Each row has a name. Each question is about the rows just above it.

.79 .88 -.41 .45 -.34  kimuf
-.72 -.85 .94 -.03 .11  sufe
.68 .89 -.38 .26 -.18  rit
-.37 -.51 -.21 -.11 .53  Lus
.64 .67 -.78 .69 -.86  funu
kimuf in full: => .79 .88 -.41 .45 -.34
funu in full: => .64 .67 -.78 .69 -.86
sufe in full: => -.72 -.85 .94 -.03 .11
rit in full: => .68 .89 -.38 .26 -.18

